Each row below holds a small network's activations on one record, seen along a few directions.
Each row is followed by the record's values for the fields Sizo, Lod, Res, Vog, Sapuz, Bafar, Tubak.
Not every record has every field; a missing one is left out.
The largest differences between rows may come from other fields.
In the rows, 500 means zero.
Strong random noise was added to every row along 2 fixed directions; ignore it. To show where, here is one row again and again, with new noise each time:
[507 569 519 563 471 513 524 528 529 574 466 555 513 455 462 551 487 455]
[510 620 562 578 541 538 533 585 544 534 476 425 516 541 396 613 487 638]
[500 621 546 577 529 528 526 564 535 543 444 440 485 492 384 578 467 652]
[492 646 553 583 552 530 523 574 535 531 422 391 459 490 342 577 449 752]

[548 601 459 571 521 432 561 408 471 541 457 418 469 431 441 557 475 723]
Lod=c2 Res=v2 Vog=w2 Sapuz=d1 Bafar=u2 Tubak=h2
[515 345 466 441 397 532 435 423 440 612 454 566 395 223 642 407 447 209]
Sizo=g5 Lod=c1 Res=v1 Vog=w3 Sapuz=d1 Bafar=u1 Tubak=h3
[502 599 493 535 559 505 535 487 504 486 566 467 619 669 554 565 594 531]
Lod=c1 Res=v1 Vog=w1 Sapuz=d1 Bafar=u2 Tubak=h1
[608 763 399 512 653 374 517 384 456 476 478 350 513 550 340 611 482 810]
Lod=c3 Res=v3 Vog=w4 Sapuz=d1 Bafar=u1 Tubak=h4
[466 477 575 471 527 594 465 563 471 576 440 273 346 398 458 441 366 798]
Sizo=g5 Lod=c1 Res=v1 Vog=w1 Sapuz=d1 Bafar=u2 Tubak=h1
[484 378 470 451 407 525 559 473 531 566 501 558 461 374 539 402 515 376]
Sizo=g3 Lod=c3 Res=v1 Vog=w2 Sapuz=d2 Bafar=u2 Tubak=h4
[466 532 508 550 617 491 459 454 507 369 398 496 423 509 399 483 498 738]
Lod=c2 Res=v3 Vog=w3 Sapuz=d1 Bafar=u1 Tubak=h3
[558 513 578 484 574 572 549 605 536 456 617 338 589 762 486 597 618 632]
Sizo=g3 Lod=c3 Res=v1 Vog=w1 Sapuz=d1 Bafar=u2 Tubak=h4
[470 587 436 539 509 425 459 434 513 495 357 587 461 338 513 398 531 444]
Lod=c1 Res=v1 Vog=w3 Sapuz=d2 Bafar=u1 Tubak=h3
[584 510 412 466 449 480 481 403 502 512 511 601 497 498 508 457 502 378]
Sizo=g1 Lod=c3 Res=v3 Vog=w1 Sapuz=d1 Bafar=u1 Tubak=h4
[462 515 506 503 583 526 504 552 525 363 513 577 567 717 512 534 555 580]
Lod=c3 Res=v3 Vog=w1 Sapuz=d1 Bafar=u1 Tubak=h1
[339 426 546 541 488 550 430 470 524 413 400 606 396 446 535 387 524 571]
Lod=c1 Res=v2 Vog=w3 Sapuz=d1 Bafar=u2 Tubak=h3
[477 613 480 642 525 451 499 468 492 433 558 558 555 612 459 548 631 429]
Lod=c1 Res=v2 Vog=w3 Sapuz=d2 Bafar=u2 Tubak=h2
[625 445 529 504 548 480 486 457 468 576 595 364 452 425 556 582 476 459]
Sizo=g2 Lod=c2 Res=v3 Vog=w3 Sapuz=d1 Bafar=u2 Tubak=h3
[363 361 530 479 440 564 450 451 504 507 462 748 438 396 637 365 566 257]
Lod=c1 Res=v1 Vog=w3 Sapuz=d1 Bafar=u2 Tubak=h3
[399 374 433 437 351 485 405 393 442 640 356 590 303  88 534 213 340 450]
Sizo=g5 Lod=c1 Res=v1 Vog=w4 Sapuz=d2 Bafar=u2 Tubak=h4
[587 430 507 397 451 497 517 502 468 555 562 473 559 502 592 559 537 340]
Sizo=g3 Lod=c3 Res=v1 Vog=w4 Sapuz=d1 Bafar=u1 Tubak=h4
[590 564 350 498 474 414 560 361 494 535 552 669 592 417 569 538 527 278]
Lod=c3 Res=v3 Vog=w2 Sapuz=d2 Bafar=u1 Tubak=h2
[487 396 584 452 431 533 471 643 433 625 497 423 426 373 528 505 388 396]
Sizo=g5 Lod=c1 Res=v1 Vog=w4 Sapuz=d2 Bafar=u1 Tubak=h4
[603 466 399 406 392 413 465 362 469 599 513 610 462 338 587 468 447 255]
Sizo=g1 Lod=c3 Res=v3 Vog=w4 Sapuz=d1 Bafar=u1 Tubak=h4
[539 398 542 430 474 569 466 554 482 585 564 395 538 497 597 574 473 390]
Sizo=g5 Lod=c1 Res=v1 Vog=w4 Sapuz=d1 Bafar=u1 Tubak=h4
[600 458 613 496 538 541 509 533 492 469 544 311 513 551 517 639 536 549]
Sizo=g4 Lod=c2 Res=v2 Vog=w3 Sapuz=d1 Bafar=u1 Tubak=h3
[536 488 487 454 492 534 508 503 488 487 458 473 493 527 465 449 527 560]
Sizo=g3 Lod=c3 Res=v1 Vog=w1 Sapuz=d1 Bafar=u1 Tubak=h4
[657 651 398 519 592 391 535 353 467 480 599 540 604 566 544 653 611 331]
Lod=c3 Res=v3 Vog=w3 Sapuz=d1 Bafar=u1 Tubak=h3
[488 663 436 550 534 393 477 353 456 459 330 469 458 366 327 415 429 818]
Lod=c2 Res=v2 Vog=w4 Sapuz=d2 Bafar=u1 Tubak=h4
[505 452 652 464 598 636 510 688 561 466 637 209 628 737 515 687 511 587]
Sizo=g5 Lod=c1 Res=v1 Vog=w4 Sapuz=d2 Bafar=u1 Tubak=h4
[582 673 425 531 596 439 544 437 513 411 581 544 663 675 486 580 577 501]
Lod=c3 Res=v3 Vog=w1 Sapuz=d2 Bafar=u1 Tubak=h1
[635 615 439 536 576 364 535 368 469 548 629 491 647 608 535 647 569 446]
Lod=c2 Res=v3 Vog=w4 Sapuz=d1 Bafar=u2 Tubak=h4
[493 475 598 537 480 526 519 626 471 427 468 376 481 562 425 501 452 678]
Sizo=g4 Lod=c2 Res=v2 Vog=w1 Sapuz=d2 Bafar=u1 Tubak=h1
[513 361 549 461 444 591 488 558 504 580 612 488 553 543 680 511 516 298]
Sizo=g5 Lod=c1 Res=v1 Vog=w1 Sapuz=d1 Bafar=u2 Tubak=h1
[531 522 623 444 588 577 520 581 489 457 483 261 418 451 411 541 482 723]
Sizo=g3 Lod=c3 Res=v1 Vog=w3 Sapuz=d2 Bafar=u1 Tubak=h3
[473 592 439 555 460 433 497 455 463 518 451 514 496 412 440 525 458 530]
Lod=c1 Res=v2 Vog=w3 Sapuz=d2 Bafar=u1 Tubak=h3
[373 511 453 501 548 523 452 497 552 368 422 665 540 599 393 381 591 599]
Lod=c3 Res=v1 Vog=w4 Sapuz=d2 Bafar=u1 Tubak=h4
[472 484 456 557 561 479 450 400 517 393 423 669 478 518 443 440 568 505]
Lod=c2 Res=v3 Vog=w3 Sapuz=d1 Bafar=u1 Tubak=h2
[515 391 519 461 401 430 521 396 469 596 470 490 439 381 550 439 441 401]
Sizo=g4 Lod=c2 Res=v2 Vog=w4 Sapuz=d1 Bafar=u2 Tubak=h4
[619 609 427 508 544 375 500 263 390 608 412 544 400 218 457 484 417 470]
Lod=c2 Res=v3 Vog=w3 Sapuz=d1 Bafar=u1 Tubak=h3
[509 619 441 536 558 460 495 406 442 485 423 454 466 427 469 518 527 556]
Lod=c1 Res=v1 Vog=w3 Sapuz=d1 Bafar=u1 Tubak=h3
[632 566 557 428 579 501 533 523 514 521 616 259 528 641 462 711 466 598]
Sizo=g1 Lod=c3 Res=v3 Vog=w4 Sapuz=d1 Bafar=u1 Tubak=h4
[438 583 484 578 507 474 539 547 474 456 548 549 590 633 521 496 575 465]
Lod=c1 Res=v1 Vog=w1 Sapuz=d2 Bafar=u2 Tubak=h1
[470 410 413 428 328 409 480 447 390 574 380 648 368 195 508 298 413 322]
Sizo=g3 Lod=c3 Res=v1 Vog=w4 Sapuz=d2 Bafar=u1 Tubak=h4
[651 575 608 410 587 538 523 558 493 555 626 236 507 602 450 728 444 644]
Sizo=g1 Lod=c3 Res=v3 Vog=w4 Sapuz=d1 Bafar=u1 Tubak=h4
[608 460 583 539 579 520 505 604 475 473 632 325 534 574 508 666 497 455]
Sizo=g2 Lod=c2 Res=v3 Vog=w3 Sapuz=d2 Bafar=u1 Tubak=h3
[571 379 544 464 405 525 508 484 485 525 527 549 568 511 623 505 512 319]
Sizo=g4 Lod=c2 Res=v2 Vog=w1 Sapuz=d1 Bafar=u1 Tubak=h1
[320 502 367 522 493 479 406 353 498 384 228 775 310 254 351 160 508 605]
Lod=c3 Res=v1 Vog=w3 Sapuz=d2 Bafar=u1 Tubak=h2
[511 454 591 402 472 578 524 551 473 535 465 445 447 397 495 433 432 552]
Sizo=g3 Lod=c3 Res=v1 Vog=w1 Sapuz=d2 Bafar=u1 Tubak=h1

Here are new rows. What are their fields?
[657 621 401 504 568 438 588 425 497 528 617 486 629 587 541 706 559 423]
Lod=c3 Res=v3 Vog=w2 Sapuz=d1 Bafar=u1 Tubak=h2
[591 341 513 468 461 538 545 511 525 589 599 469 553 425 613 580 428 281]
Sizo=g2 Lod=c2 Res=v3 Vog=w2 Sapuz=d2 Bafar=u1 Tubak=h2
[576 594 404 573 545 426 520 374 510 445 551 672 692 633 496 510 596 364]
Lod=c2 Res=v3 Vog=w1 Sapuz=d2 Bafar=u1 Tubak=h4
[580 470 563 456 536 520 533 528 486 508 595 350 486 529 558 590 584 487]
Sizo=g3 Lod=c3 Res=v1 Vog=w3 Sapuz=d1 Bafar=u2 Tubak=h3
[536 650 370 573 498 323 540 428 447 497 520 663 524 515 492 455 533 401]
Lod=c3 Res=v3 Vog=w1 Sapuz=d2 Bafar=u2 Tubak=h1
[514 509 561 480 574 544 573 551 546 464 549 329 528 711 448 534 566 651]
Sizo=g3 Lod=c3 Res=v1 Vog=w1 Sapuz=d1 Bafar=u2 Tubak=h4
[480 396 568 507 476 603 466 618 600 520 589 532 600 627 610 464 579 344]
Sizo=g5 Lod=c1 Res=v1 Vog=w1 Sapuz=d2 Bafar=u2 Tubak=h4
[432 499 500 547 559 490 481 467 527 407 452 594 483 588 467 418 505 688]
Lod=c2 Res=v3 Vog=w1 Sapuz=d1 Bafar=u2 Tubak=h1
[563 636 328 519 501 331 544 277 447 550 496 658 504 450 525 437 508 385]
Lod=c3 Res=v3 Vog=w1 Sapuz=d1 Bafar=u2 Tubak=h1
[480 507 598 490 599 619 500 635 505 478 464 176 442 599 420 560 401 829]
Sizo=g5 Lod=c1 Res=v1 Vog=w1 Sapuz=d1 Bafar=u1 Tubak=h1
[482 482 545 457 501 474 559 592 470 475 494 356 475 541 429 520 467 551]
Sizo=g3 Lod=c3 Res=v1 Vog=w4 Sapuz=d2 Bafar=u1 Tubak=h4
[545 537 502 494 481 435 510 545 477 503 611 428 475 547 467 559 480 506]
Sizo=g1 Lod=c3 Res=v3 Vog=w4 Sapuz=d2 Bafar=u2 Tubak=h4
[546 458 559 473 466 473 491 469 470 559 490 368 449 436 488 505 457 639]
Sizo=g4 Lod=c2 Res=v2 Vog=w4 Sapuz=d1 Bafar=u2 Tubak=h4
[618 532 536 458 555 530 550 537 545 459 645 373 602 741 542 672 529 463]
Sizo=g1 Lod=c3 Res=v3 Vog=w1 Sapuz=d1 Bafar=u1 Tubak=h1
[511 636 527 612 583 467 596 565 492 424 473 316 530 601 343 641 476 807]
Lod=c2 Res=v2 Vog=w2 Sapuz=d2 Bafar=u1 Tubak=h2
[519 434 574 455 518 567 476 577 495 583 590 302 503 536 557 581 478 553]
Sizo=g5 Lod=c1 Res=v1 Vog=w4 Sapuz=d1 Bafar=u2 Tubak=h4
[504 487 491 572 508 470 482 534 460 515 490 452 414 466 392 410 420 640]
Sizo=g2 Lod=c2 Res=v3 Vog=w1 Sapuz=d2 Bafar=u2 Tubak=h4
[530 428 612 501 477 568 521 590 521 432 549 432 594 629 536 545 520 514]
Sizo=g4 Lod=c2 Res=v2 Vog=w1 Sapuz=d2 Bafar=u1 Tubak=h1
[585 582 475 549 519 452 537 415 486 464 535 565 667 643 550 585 582 432]
Lod=c2 Res=v2 Vog=w1 Sapuz=d1 Bafar=u1 Tubak=h1
[621 613 315 502 498 333 498 246 436 543 478 695 495 327 563 478 542 235]
Lod=c3 Res=v3 Vog=w3 Sapuz=d1 Bafar=u1 Tubak=h3
[531 646 349 516 532 427 516 359 460 482 421 620 547 508 440 425 568 522]
Lod=c3 Res=v1 Vog=w1 Sapuz=d1 Bafar=u1 Tubak=h4
[527 334 517 473 434 610 512 556 528 631 609 471 523 478 634 553 523 308]
Sizo=g5 Lod=c1 Res=v1 Vog=w2 Sapuz=d1 Bafar=u2 Tubak=h4
